A small network was shown many inputs. Here are its activations along a few directions, one row for each input.
In each table, some parts of the input vary, and every possible input appears once, in random order.
A made-up example of a description, with smaller parts first: one of 8 places around a ring, together with either a single point or one of 9 places along a line or (one of 3 separate values, together with one of 4 places along a line).
Shared parts are said once, and a part with two or three values counts as separate values.
In the rows, 128 means zero.

Other details of the inputs vary at random and push rows far along two fixed directions, the same in every table; ignore that.

Rows:
x1: [122 145 125 125 124 119 144 132 124 165 149]
x2: [110 142 126 136 125 115 144 116 124 160 152]
x3: [152 122 118 113 141 154  92 130 152 110 133]
x4: [106 118 141 152 118 116 167 116 120 144 133]
x5: [154  98 145 130 142 135  94 155 144  91  94]
x6: [136 140 138 123 122 105 154 136 106 150 118]
x7: [157 113 117 117 137 158 105 125 136  89 112]
x8: [ 86 140 106 135  97 154 164  90 109 162 164]
x9: [128 165 140 113 145  74 129 142 116 147 127]
x10: [134 129 144 131 131  96 155 130 120 147 126]
x11: [110 104  78 128  95 228 101  95 136  96 164]
x12: [133 108 120 122 139 156  90 117 145  78 111]
x13: [154  99 148 125 152 126  93 153 146  83  91]
x14: [176 123 148 103 167 112  95 136 139  87  83]
x15: [123 141 154 131 139  74 158 130 116 131 105]
x16: [138 161 133 111 131  98 139 139 116 160 130]
x17: [142 119 104 116 123 182  74 133 141  91 133]
x18: [127 154 136 126 133  91 127 151 122 165 141]
x19: [125 141 155 129 138  78 155 140 112 133 101]
x20: [141 132 147 126 127  97 148 148 114 158 121]
x21: [179 147 143  87 173 100  76 144 148  91  95]
x22: [ 84 111 122 163  92 148 183 104 116 149 153]
x23: [133 128 142 127 129 104 153 139 115 150 125]
x24: [ 83 120 118 154  91 159 187  89 107 147 145]
x25: [137 163 136 107 141  88 140 137 118 153 125]
x26: [167 131 142 108 167 113  88 138 154 110 110]
x27: [113  94 100 149 102 199  98 128 144 103 144]
x28: [113 148 141 130 136  76 144 137 118 140 117]
x29: [ 78 118 112 162  95 149 169  96 119 157 165]
x30: [127 127 140 136 125 109 162 119 119 151 130]
x31: [ 88 120 116 158  80 160 182 111 102 155 142]
x32: [146 122 119 118 147 141  79 134 151 104 132]
x33: [101  87  73 151  78 249 105 104 139  89 153]
x34: [115 147 144 129 139  70 145 129 121 138 118]
x35: [135 160 139 111 144  94 145 119 122 152 124]
x36: [180 120 143  99 166 116  80 157 140  74  83]
x37: [113  91  98 146 110 196  96 123 147  93 142]
x38: [103 128 130 146 122 105 145 124 127 146 142]
x39: [138 116 109 123 135 163  78 137 149 104 140]
x40: [131 147 130 124 123 114 138 140 123 169 146]
Description of these inputs: one of 2 separate values, together with one of 4 places along a line, together with one of 5 places around a ring.
Question: Changing only the choice among 2 separate values turns x34 into x38. The same change can be made to x11. Which row results?
Answer: x32
Question: Changing only the choice among 2 separate values turns x35 into x26. The same change can be made to x33. Which row results?
Answer: x27
Question: Which other rows does x13 become when the place on the ring of 5 takes its other values? List them by row number.
Answer: x1, x23, x37, x39
Question: A walk changes only the place on the line of 4. It starts at x30 and steps to x10. List the rest of the walk in order.
Answer: x23, x20
Question: Which other rows does x16 become when the place on the line of 4 takes its other values? List them by row number.
Answer: x21, x25, x35
Question: Which other rows does x2 become when the choice among 2 separate values takes its other values? List them by row number.
Answer: x8

Rows:
x41: [156 126 130 114 142 135 101 146 137 106 111]
x42: [ 92 114 107 151 101 168 141 108 129 130 147]
x43: [124 136 129 125 131 125 141 114 129 139 136]
x44: [113 103 116 147 107 157 134 126 133 126 143]
x45: [142 140 135 113 138 104 128 134 120 125 112]
x46: [124 134 126 131 132 125 125 121 133 140 142]
x47: [109 115 120 142 105 162 146 109 116 125 130]
x48: [121 138 128 124 127 125 140 115 127 134 136]
x49: [140 116 136 127 140 129  97 145 145 102 106]
x50: [150 121 133 116 146 127  88 146 144 110 120]
x51: [125 141 126 120 130 119 130 125 123 124 126]
x52: [119 134 123 132 125 127 126 121 131 138 144]
x53: [ 92 137 136 147 116  94 187 114 106 167 144]
x54: [103 107 109 149 109 157 137 114 132 126 148]
x55: [120 104 119 146 103 163 142 123 126 125 139]
x56: [124 134 127 127 126 123 124 138 125 139 136]
x57: [111 113 116 147  98 174 145 117 123 129 136]
x58: [142 137 137 115 138 108 134 127 124 133 117]
x59: [128 136 130 122 131 112 117 144 124 134 128]
x60: [139 138 130 121 131 118 127 143 122 132 121]
x61: [143 134 136 123 136 117 134 136 128 143 125]
x62: [121 106 122 140 113 153 141 115 122 118 133]
x63: [121 138 123 130 128 122 122 127 129 132 137]
x64: [126 141 127 124 135 109 115 134 127 128 128]
x65: [120 140 124 124 125 125 138 119 124 130 133]
x66: [155 125 129 110 143 132 103 133 134 100 107]
x67: [130 170 165 122 143  34 179 148 104 191 121]
x68: [137 120 138 122 147 129 104 130 139  91 102]
x69: [150 120 132 118 146 132  90 142 145 114 123]
x70: [160 122 131 111 148 133 104 129 140 107 110]
Question: What is each input in this table made of?
Answer: one of 5 places around a ring, together with either one of 2 separate values or one of 4 places along a line
Question: Changing only the place on the ring of 5 turns x52 into x58. The same change can be made to x64. Which row results?
Answer: x45
Question: Which other rows does x55 become when the place on the ring of 5 takes its other values? List them by row number.
Answer: x44, x53, x54, x62
Question: Which other rows does x41 become when the place on the ring of 5 takes its other values? List them by row number.
Answer: x56, x63, x65, x66
